These are the activations of a small network on made-up records, seen along a few directions, one row for each record.
After each row come some of the record's fields: H, U, Z, F, C, Y, B, T.
A field that a record lacks is written absent.
The largest differences between rows may come from other fields.
(in the rows, 500 means zero)
Random noise pushes rows far along 5 fixed directions. That doesn't count. These rows show it; they differ only by the noise:
[669 652 567 629 505 339 359 563 447 418 487 334 382 700 608 447 421 502
 517 442 498 464 470 531 485 184 478 584 605]
[587 524 165 167 278 380 409 428 370 442 848 638 920 712 594 453 557 626
 634 670 765 408 230 412 303 245 531 204 454]
[269 501 276 428 579 539 381 643 386 713 397 408 514 420 563 573 467 563
 565 845 591 507 346 559 604 344 413 459 434]
[302 375 729 449 690 600 414 787 553 803 303 400 424 119 640 675 392 351
 398 694 483 701 547 470 635 613 349 659 405]
[646 605 464 566 418 371 452 523 439 401 611 436 519 740 586 421 497 498
 502 501 570 401 429 514 408 215 503 495 543]
[573 415 716 621 506 527 577 654 562 573 466 544 496 429 484 530 668 348
 517 592 495 534 558 512 491 509 491 797 368]
[439 431 490 304 507 502 402 628 476 650 544 519 661 363 613 586 479 477
 526 685 609 588 404 436 490 462 434 472 418]

[506 676 376 550 562 431 543 406 524 328 496 423 387 630 486 481 338 638
 542 411 474 436 421 484 551 552 472 485 592] => H: h5 / U: u6 / Z: absent / F: absent / C: absent / Y: y2 / B: b4 / T: t2
[271 554 342 772 515 600 638 549 441 522 443 349 298 658 531 411 407 390
 248 662 539 271 525 642 473 305 489 414 527] => H: h5 / U: u6 / Z: z3 / F: absent / C: absent / Y: y4 / B: b2 / T: t1
[335 343 405 176 430 624 626 441 527 640 708 749 818 285 524 570 560 482
 465 686 659 576 437 343 370 736 518 321 339] => H: h2 / U: u6 / Z: z1 / F: absent / C: absent / Y: y4 / B: b4 / T: t2
[604 720 518 686 476 410 540 389 485 341 512 311 252 743 611 446 265 561
 328 144 361 444 539 568 532 516 434 355 739] => H: h2 / U: u5 / Z: absent / F: absent / C: absent / Y: y2 / B: b4 / T: t2
[331 419  96 234 360 629 609 404 425 638 618 692 791 429 426 587 648 685
 665 699 609 525 302 542 541 750 480 248 377] => H: h2 / U: u5 / Z: absent / F: absent / C: absent / Y: y2 / B: b4 / T: t1
[495 589 484 391 618 433 264 611 507 585 322 384 430 329 614 642 349 651
 663 535 466 724 439 506 716 530 325 612 545] => H: h5 / U: u5 / Z: absent / F: absent / C: absent / Y: y5 / B: b4 / T: t1
[311 533 439 433 562 551 316 587 411 628 411 267 431 435 748 547 193 476
 195 455 494 530 489 527 572 369 330 159 655] => H: h4 / U: u3 / Z: z3 / F: absent / C: absent / Y: y1 / B: b2 / T: t1
[314 384 505 684 421 622 717 569 497 520 537 508 467 516 520 444 587 292
 184 545 499 339 630 631 451 517 473 427 421] => H: h5 / U: u2 / Z: z1 / F: f2 / C: c2 / Y: y1 / B: b2 / T: t1
[326 396 408 457 477 634 694 458 526 549 509 613 579 412 364 524 586 448
 485 568 552 439 468 508 503 764 493 467 361] => H: h5 / U: u6 / Z: absent / F: absent / C: absent / Y: y2 / B: b2 / T: t2
[455 472 307 197 502 486 359 447 442 522 654 586 726 454 553 533 385 644
 574 626 637 542 374 336 449 528 523 283 496] => H: h5 / U: u3 / Z: z3 / F: f3 / C: absent / Y: y3 / B: b4 / T: t2
[748 470 799 769 350 491 772 401 614 327 671 634 481 736 429 370 678 280
 344 225 465 358 676 485 253 515 627 667 474] => H: h2 / U: u6 / Z: z3 / F: absent / C: absent / Y: y4 / B: b2 / T: t2
[570 613 224 502 431 449 477 349 433 407 567 569 574 701 397 432 606 674
 736 642 599 403 376 531 444 285 630 510 507] => H: h4 / U: u6 / Z: z3 / F: absent / C: absent / Y: y4 / B: b4 / T: t1
[545 469 521 561 462 522 468 502 460 531 436 552 507 500 374 489 690 450
 665 623 536 493 513 552 480 382 593 684 423] => H: h5 / U: u6 / Z: z1 / F: absent / C: absent / Y: y4 / B: b2 / T: t1
[432 632 437 758 515 551 621 471 487 450 402 325 216 620 531 476 352 511
 324 370 389 413 557 651 612 575 432 431 624] => H: h4 / U: u5 / Z: absent / F: absent / C: absent / Y: y2 / B: b4 / T: t1
[511 419 547 602 318 546 925 536 602 393 848 661 650 615 601 353 583 258
 123 554 655 312 589 429 254 597 492 432 335] => H: h1 / U: u6 / Z: z1 / F: absent / C: absent / Y: y4 / B: b4 / T: t1
[643 586 564 823 508 508 604 476 487 441 416 457 294 643 373 410 642 474
 512 369 364 443 617 583 531 475 547 717 529] => H: h2 / U: u3 / Z: z1 / F: absent / C: absent / Y: y3 / B: b4 / T: t2
[529 600 484 334 535 384 307 570 466 564 493 382 538 429 677 584 280 612
 524 480 484 649 397 487 627 539 385 397 603] => H: h1 / U: u6 / Z: z3 / F: absent / C: absent / Y: y2 / B: b4 / T: t2
[679 634 466 625 507 333 332 381 457 269 534 435 430 770 473 342 443 550
 563 456 534 362 522 475 385  86 644 486 647] => H: h5 / U: u2 / Z: z3 / F: f1 / C: c2 / Y: y4 / B: b1 / T: t1
[346 544 289 651 493 560 697 602 470 578 436 438 403 529 500 513 541 548
 462 674 454 426 434 663 683 641 366 527 437] => H: h1 / U: u5 / Z: absent / F: absent / C: absent / Y: y2 / B: b4 / T: t2
[470 429 489 217 409 533 335 423 418 630 545 566 700 360 498 604 485 511
 575 450 538 627 433 491 494 616 527 288 519] => H: h4 / U: u6 / Z: z1 / F: absent / C: absent / Y: y2 / B: b2 / T: t2
[653 563 653 762 419 447 477 412 439 387 476 379 297 710 483 403 494 428
 355 149 360 435 661 639 494 407 567 441 668] => H: h2 / U: u2 / Z: z1 / F: f1 / C: c2 / Y: y2 / B: b5 / T: t1
[743 565 818 615 624 390 321 570 605 450 313 395 333 480 493 538 439 483
 660 347 406 633 584 481 549 394 534 859 586] => H: h5 / U: u6 / Z: z2 / F: absent / C: absent / Y: y4 / B: b2 / T: t1
[555 615 377 544 553 427 450 399 464 388 421 475 422 622 354 459 569 631
 784 547 545 455 402 494 498 313 570 636 505] => H: h4 / U: u6 / Z: absent / F: absent / C: absent / Y: y4 / B: b2 / T: t1
[440 558 594 720 646 519 544 484 571 445 411 408 222 555 548 446 304 422
 242 404 426 400 633 492 492 422 528 502 614] => H: h4 / U: u3 / Z: z2 / F: f2 / C: absent / Y: y4 / B: b4 / T: t2
[579 635 691 534 560 392 463 461 587 356 591 366 363 586 726 442 110 412
 176 249 506 480 615 364 396 441 470 394 680] => H: h5 / U: u6 / Z: z3 / F: absent / C: absent / Y: y4 / B: b4 / T: t2
[617 489 513 335 495 402 475 425 578 351 662 612 655 524 491 461 481 546
 570 418 597 525 489 334 358 428 573 416 520] => H: h2 / U: u2 / Z: absent / F: f2 / C: c2 / Y: y4 / B: b1 / T: t1
[311 525 248 473 487 601 590 467 458 566 458 494 479 476 469 547 448 584
 491 615 495 455 426 588 624 674 440 381 492] => H: h5 / U: u5 / Z: absent / F: absent / C: absent / Y: y2 / B: b4 / T: t2
[447 525 590 449 483 493 499 444 519 468 642 435 486 570 686 466 213 372
 166 337 560 427 552 401 330 438 484 234 616] => H: h4 / U: u6 / Z: z3 / F: absent / C: absent / Y: y4 / B: b2 / T: t2
[406 450 431 711 451 593 726 756 507 619 409 489 440 468 496 561 761 465
 508 707 469 509 467 716 686 600 314 766 325] => H: h1 / U: u5 / Z: absent / F: absent / C: absent / Y: y5 / B: b5 / T: t1
[580 442 576 501 483 498 498 413 512 410 491 555 517 504 354 494 608 485
 616 402 478 480 540 486 500 569 575 560 487] => H: h5 / U: u2 / Z: absent / F: f1 / C: c2 / Y: y2 / B: b2 / T: t1
[484 506 492 464 450 457 498 542 444 550 569 500 560 543 556 470 526 441
 466 579 556 480 457 492 433 380 482 457 482] => H: h3 / U: u6 / Z: z1 / F: absent / C: absent / Y: y4 / B: b2 / T: t2
[580 571 258 435 420 388 311 517 315 484 522 451 524 701 508 412 612 679
 723 668 559 454 344 558 497 119 541 432 530] => H: h3 / U: u2 / Z: z1 / F: f1 / C: c1 / Y: y4 / B: b6 / T: t1
[584 493 588 529 515 500 683 491 641 392 530 590 507 508 420 500 579 496
 564 417 534 517 518 440 462 619 532 707 421] => H: h4 / U: u6 / Z: absent / F: absent / C: absent / Y: y4 / B: b5 / T: t1
[303 409 212 470 370 696 723 479 459 583 581 632 662 536 402 548 656 537
 463 649 566 381 379 633 543 721 501 388 373] => H: h5 / U: u6 / Z: z2 / F: absent / C: absent / Y: y2 / B: b5 / T: t1
[406 483 585 465 599 536 686 513 654 438 546 527 466 370 550 487 340 416
 344 519 577 514 565 340 439 676 457 534 437] => H: h5 / U: u6 / Z: absent / F: absent / C: absent / Y: y4 / B: b4 / T: t1
[518 488 568 614 483 548 431 484 434 583 321 491 416 464 325 544 661 468
 665 495 405 531 531 652 616 540 567 680 485] => H: h5 / U: u6 / Z: z1 / F: absent / C: absent / Y: y2 / B: b2 / T: t2
[478 514 222 211 402 515 319 454 369 601 463 532 669 452 455 634 556 719
 772 543 531 616 303 591 672 577 473 373 516] => H: h5 / U: u5 / Z: absent / F: absent / C: absent / Y: y2 / B: b5 / T: t1
[441 325 723 704 524 646 644 599 538 573 368 538 404 369 443 523 698 326
 407 602 415 495 643 542 560 617 485 746 377] => H: h5 / U: u3 / Z: z1 / F: f3 / C: absent / Y: y1 / B: b6 / T: t2
[561 445 699 700 400 578 616 509 506 491 473 506 424 520 424 484 621 308
 388 374 430 461 628 614 486 613 544 599 477] => H: h5 / U: u6 / Z: z1 / F: absent / C: absent / Y: y2 / B: b2 / T: t1
[578 318 759 631 510 614 588 652 593 597 363 584 441 359 428 548 763 436
 575 509 372 613 603 570 578 655 484 831 376] => H: h2 / U: u2 / Z: z2 / F: f1 / C: c1 / Y: y1 / B: b6 / T: t1

Here are new rows. What are their fields?
[196 567 259 552 588 572 707 489 518 453 546 414 401 579 562 460 282 499
 284 626 602 314 414 471 431 473 426 294 503] => H: h4 / U: u6 / Z: absent / F: absent / C: absent / Y: y4 / B: b2 / T: t2
[467 417 594 362 495 543 434 505 494 594 504 583 595 350 476 561 541 414
 547 578 548 571 510 433 453 528 535 550 433] => H: h5 / U: u6 / Z: z1 / F: absent / C: absent / Y: y4 / B: b2 / T: t2
[575 683 589 620 581 360 254 468 424 440 364 269 247 640 566 449 283 501
 470 341 457 484 551 525 525 201 512 518 688] => H: h5 / U: u6 / Z: z1 / F: absent / C: absent / Y: y4 / B: b2 / T: t2
[701 686 454 658 490 371 413 480 493 367 409 414 357 665 494 490 533 670
 722 407 439 547 458 601 610 370 440 697 582] => H: h4 / U: u5 / Z: absent / F: absent / C: absent / Y: y5 / B: b4 / T: t1
[281 428 504 602 499 639 637 529 484 610 483 487 427 449 499 478 489 324
 283 622 539 409 577 551 434 488 511 433 451] => H: h4 / U: u6 / Z: z1 / F: absent / C: absent / Y: y4 / B: b2 / T: t2
[492 735 325 670 456 396 456 471 404 354 552 298 335 764 669 404 302 576
 345 445 527 394 450 599 488 233 407 314 669] => H: h4 / U: u6 / Z: z1 / F: absent / C: absent / Y: y5 / B: b4 / T: t1
[208 469 352 626 517 649 602 545 419 612 448 438 394 499 497 472 482 387
 309 734 573 350 509 584 485 415 483 410 434] => H: h5 / U: u6 / Z: z1 / F: absent / C: absent / Y: y4 / B: b2 / T: t1
[481 621 514 562 576 454 500 465 516 436 430 354 352 560 528 528 326 567
 484 304 425 516 457 518 551 570 429 440 620] => H: h2 / U: u6 / Z: absent / F: absent / C: absent / Y: y2 / B: b2 / T: t2
[230 411 523 574 616 664 519 608 509 720 322 422 374 313 516 562 424 386
 367 682 515 517 558 562 554 520 469 514 451] => H: h4 / U: u6 / Z: z3 / F: absent / C: absent / Y: y4 / B: b2 / T: t1
[687 603 464 563 327 419 403 348 378 382 563 464 509 745 443 434 562 532
 580 298 488 433 468 612 442 349 599 385 619] => H: h4 / U: u6 / Z: z1 / F: absent / C: absent / Y: y2 / B: b2 / T: t1
[325 430 228 235 384 580 768 433 553 453 817 737 833 448 549 513 527 543
 431 677 709 454 345 364 354 728 410 261 338] => H: h4 / U: u6 / Z: absent / F: absent / C: absent / Y: y5 / B: b4 / T: t2
[415 669 204 687 513 489 533 396 423 429 466 402 351 749 465 386 439 625
 510 636 560 315 434 604 497 243 565 440 569] => H: h4 / U: u6 / Z: z3 / F: absent / C: absent / Y: y4 / B: b4 / T: t1
[383 510 281 429 411 587 533 419 415 585 480 504 517 536 456 565 510 599
 492 419 482 482 422 633 625 661 460 330 520] => H: h4 / U: u5 / Z: absent / F: absent / C: absent / Y: y2 / B: b5 / T: t2
[483 590 477 526 611 465 388 477 501 564 370 422 388 472 509 525 406 608
 596 521 486 584 496 503 568 428 516 567 558] => H: h2 / U: u6 / Z: z3 / F: absent / C: absent / Y: y4 / B: b4 / T: t1
[417 531 492 589 603 586 476 513 511 617 252 411 301 359 433 602 460 582
 592 488 379 608 527 618 734 704 444 612 523] => H: h4 / U: u5 / Z: absent / F: absent / C: absent / Y: y2 / B: b4 / T: t1
[538 547 379 695 501 560 453 504 415 584 175 466 321 531 225 573 794 656
 878 547 354 539 456 785 813 546 537 852 461] => H: h5 / U: u5 / Z: absent / F: absent / C: absent / Y: y2 / B: b5 / T: t1
[206 464 275 582 601 592 686 636 492 622 391 466 441 426 433 492 573 493
 524 860 601 412 410 559 581 491 411 580 320] => H: h1 / U: u6 / Z: absent / F: absent / C: absent / Y: y4 / B: b2 / T: t1
[405 727 216 402 547 390 471 370 473 320 602 348 444 688 644 452  92 685
 370 376 574 393 360 431 499 480 413 147 677] => H: h5 / U: u6 / Z: absent / F: absent / C: absent / Y: y2 / B: b4 / T: t2
[605 649 410 665 351 401 729 467 507 303 719 424 443 825 651 372 373 485
 216 291 497 306 495 550 458 540 390 322 580] => H: h1 / U: u5 / Z: absent / F: absent / C: absent / Y: y2 / B: b4 / T: t2
[462 540 475 660 537 494 900 568 660 336 652 555 471 586 530 420 505 446
 362 605 565 359 486 413 417 614 428 651 372] => H: h1 / U: u6 / Z: absent / F: absent / C: absent / Y: y4 / B: b4 / T: t2
